Each row below holds a small network's activations on one input, seen along a few directions.
Each table varies a few parts of the input and shows all the possible inputs, shuffled.
A made-up example of a description, with smaller parts first: line(4) and (point or (values(2) and ring(5)) or ring(11)).
Shared parts are said once, and a part with two or three values counts as separate values.

Other details of the inputs vary at random and push rows far along three fixed directions, the same in every table; ignore that.

Table:
R1: [ -5  -2  -1   2  -4 -28 -35 -34  -2  24  33  -5]
R2: [-3  2  4  3  5  7 13 -2 -2  1 -3  0]
R3: [-12  -6   3  14  -6   7 -29  -7   3  23  11  -4]
R4: [ 26 -14 -17 -10   9   8 -32  19  21 -31 -24 -21]
R5: [  1   3  10  -6  17 -18  15 -19 -18  -8  -3   1]
R6: [ 23 -11 -22 -15   5   5 -32  16  16 -27 -23 -11]
R7: [-19   8  10  15 -13   7  20  -1  -7  18   8  12]
R8: [-4 -1  0 -7 -6 -4 25  6 -1  5  3  5]
R9: [-6  3  7  0  4  6 10  1 -2  3 -6  6]
R10: [ -8  -6   7   4  -4 -27 -42 -26   1  24  22  -6]
R11: [-4  3  5  1  5  7 11 -1 -2  1 -4  3]
R12: [ 30 -17 -16 -20   7   2 -27  13  15 -30 -22 -18]
R13: [-11   2  -6  18 -14  40  24  38   9   0 -11   7]
R14: [  8   8   5  -1   1  -4  17 -11  -9  -7   1   2]
R15: [ -3   5  12  -7  15 -17  21 -15 -19  -6  -5   6]
R16: [ 24 -13 -16 -11   9   8 -34  20  21 -31 -25 -17]
R17: [-18 -11  -5  19 -19   7 -42  11  15  31  16  -6]
R18: [-3  7  5  7 -3  9 21  1 -4 -4 -2  4]
R19: [-19   6   8  11   2   6  19   6 -10  14   9   8]
R20: [-12  -6 -14  14 -17   7 -30   7  12  25  21  -2]
R21: [-6  3  4  5  8  4 11  3 -8 -1  0 -1]
R22: [-12  -3  -3   6 -11 -16 -44 -18   4  31  30   0]
R23: [ 11   7   7  -5   4 -13  17 -18 -13  -9  -1   4]
R24: [ 6 10  7 -4  0 -5 14 -8 -9 -5 -2  8]
R25: [  5   9  13  -6   8 -16  15 -24 -13 -12  -2   4]
R26: [-10   5  -2  12 -11  36  23  36   8  -3 -14  10]
R27: [ 10   8   8  -7   3 -13  15 -18 -14  -8  -4   6]
R28: [-11 -12  -8  13 -18  11 -34  10  15  29  24 -10]
R29: [  6   7  -1 -14   9 -24  18 -18  -7  -9   7   5]
R30: [-22   0  -8  20 -15  54  28  54  14  13 -15  10]
R31: [ -5   5   8  -3  12  -6  11  -4 -12  -4  -4   5]
R32: [ 31 -12  -9 -29  13 -13 -26  -1   9 -33 -21 -14]
R33: [ 1 10  4  3 -4  7 22  3 -5 -2  1  8]
R34: [  1  -1   2  -3   3 -14  17  -5  -2  -4   0   1]
R35: [  8   1   3 -17   6 -20  20 -13  -5  -7   5   1]
Description of these inputs: ring(5) and (values(3) or line(4)).
The inputs of R31 and R15 match in every part but the ring(5) part. If R10 is changed in the same way as R31 into R15, which row does it become?
> R17
Change only the values(3) part in R16. List by row number the other rows that result.
> R29, R35
Change only the ring(5) part in R11. List by row number the other rows that result.
> R2, R3, R9, R30
Change only the line(4) part in R33. List by row number the other rows that result.
> R11, R19, R25

Table:
R36: [-20   2   8  -2  -7   8   7  12   1  19   1  11]
R37: [-2 -6 -7  4  9  9  3  8  7 -2  5 -4]
R38: [ 15   7  -1   2  -9  12  36   6   4 -11 -12   3]
R39: [  2   3   7 -10  -7 -13  51   2  -6   2   2   7]
R40: [  6  -8 -11 -13 -10  19  -8  30  18  -7 -18   0]
R41: [-6 -2 -6  1 10 17  2 14  1  1 -4 -6]
R42: [ -6   4 -11  12 -10  -6 -13  -5   5  14  28  -3]
R43: [-14   9  -7  10   2  -5 -18  -4  -5  10  13   7]
R44: [  4  21  23 -15  14 -19  61 -34 -32 -21 -13  22]
R45: [-10   8  21  17   0  -9 -15 -26 -14  18  19  -4]
R46: [ 14  -1 -17 -11   5   1 -22   4  11 -13  -6  -1]
R47: [-23 -11   4  11 -11  12   4  14  10  26  12  -3]
R48: [ 32   2  -3 -10   1   3 -34  -1   5 -32 -18  -7]
R49: [ 14  -5   7 -15  21 -27  10 -25 -19 -15   6  -7]
R50: [ -1  11 -10  -1   0 -17  -5 -14  -6   0  14   6]
R51: [-15   1  -9  11 -20   7  -4  20  10  11   5   8]
R52: [ 11   3  16  -8  14 -13   1 -34 -17 -16 -12  -8]
R53: [ 31  -7 -19 -22   9   6 -19   6  16 -30 -14 -18]
R54: [ 26   5   6 -14   1 -14  15 -29  -8 -23  -8  -5]
R55: [-22   2   3  12  -8 -11 -20  -4  -1  17   9   8]
R56: [ -4 -10 -10   5   1  25  -3  21   9   4   4  -8]
R57: [  1   0 -14   4  -6  12   4  14  15   4  10  -1]
R58: [  0   6  -4  -5   6   8  13  15 -11  -4  -7   9]
R59: [ 18  -8  -9 -18   3  -7 -22   5  15 -20 -19  -1]
R60: [ -4   5   7  13   2  19  20   5  -2   1 -14   2]
R61: [  7  15   8  -2  -4  -1  47  -8 -10  -6  -9  21]
R62: [-12  -1   4   9   6  -3  -5  -6 -15  21  17  -3]
R63: [ -7  -3 -12  13   4  10  -1  12   4  -2   8  -4]
R64: [  1  -7  -9   1 -12   9   7  22  20   2  -3  -2]
R65: [ 13  -9  -1 -16  -4 -13 -13  -7  12  -4  -1 -12]
R66: [  4  16   8  -7  -7   5  56  -7 -15 -13 -11  21]
R67: [-10 -14  -2   8  -2  11   3  18  14   6  -2  -3]
R68: [  2  -8  10 -12  13 -17 -18 -16  -2   1  -8 -12]
R69: [  7  -5  -7  -2  -7 -20 -17 -10   8  -7   5  -9]
R70: [-11  -9   0  10  -1 -11  -6  -4   2   3   7  -6]
R71: [  1 -12   3  -3   2   7  24  20   3  -7 -11  -3]
R72: [  0   0  -6   4  15 -10 -22 -10  -6  -6   3 -10]
R73: [-17  -9  15   9  -2 -14 -20 -13  -7  33  14  -5]
R74: [-15   5  -2   6   3  -5 -24  -8  -2  20  17   7]
R75: [-10   2   3  -1 -16   2  27  15  -2  16   3  16]
R76: [  3  -7  -9  -7   3  21 -11  35  17 -17 -30   3]
R77: [ 14  -5  -3  -1   4  29  19  16   5 -30 -26  -8]
R78: [ 19  -1  -3 -13   3 -20  -3 -16  -7  -6  11  -8]
R79: [-7 12 10 11 -4 10 15 -3 -8  9 -6 18]
R80: [-14  -3   3  10   2 -11 -10  -4  -2   5   0  -6]
R81: [-12   4 -12   2 -13  17  -4  13   7  18  14   6]
R82: [-18   2  -3  14   4  16  11  17   2  15   7   2]
R83: [-21  -3   5  11  -1  10  13  18   7  16  -2   2]
R84: [ 23  -8   3   1   9   9 -30   1   6 -27 -12 -18]
R85: [ 11  -8   6   6   5  -2 -17 -21   0  -3  -3 -10]
R86: [ 21   4   7  -1  -3 -13 -17 -22  -1 -10   8 -10]
R87: [-7  5 -8 -3  3 16 -3 15  0  5 -3  5]
R88: [ -9   3   0   4 -12 -15 -22 -16 -11  32  32   6]
R89: [ -4  17  22   3   3 -14   2 -26 -20   2   9  11]
R90: [  3  -7   8 -10   3 -13 -25  -5  -5   2  -7   2]
What is each input in this table made of?
> ring(5) and (values(3) or (values(2) and line(4)))
The inputs of R36 and R68 match in every part but the ring(5) part. If R58 is changed in the same way as R36 into R68, which row does it become?
> R62
Change only the ring(5) part in R71. List by row number the other rows that result.
> R39, R73, R75, R90
Change only the values(3) part in R86. List by row number the other rows that result.
> R38, R54
List by row number the other rows that have the ring(5) part in common with R77.
> R37, R47, R49, R56, R63, R67, R70, R71, R84, R85
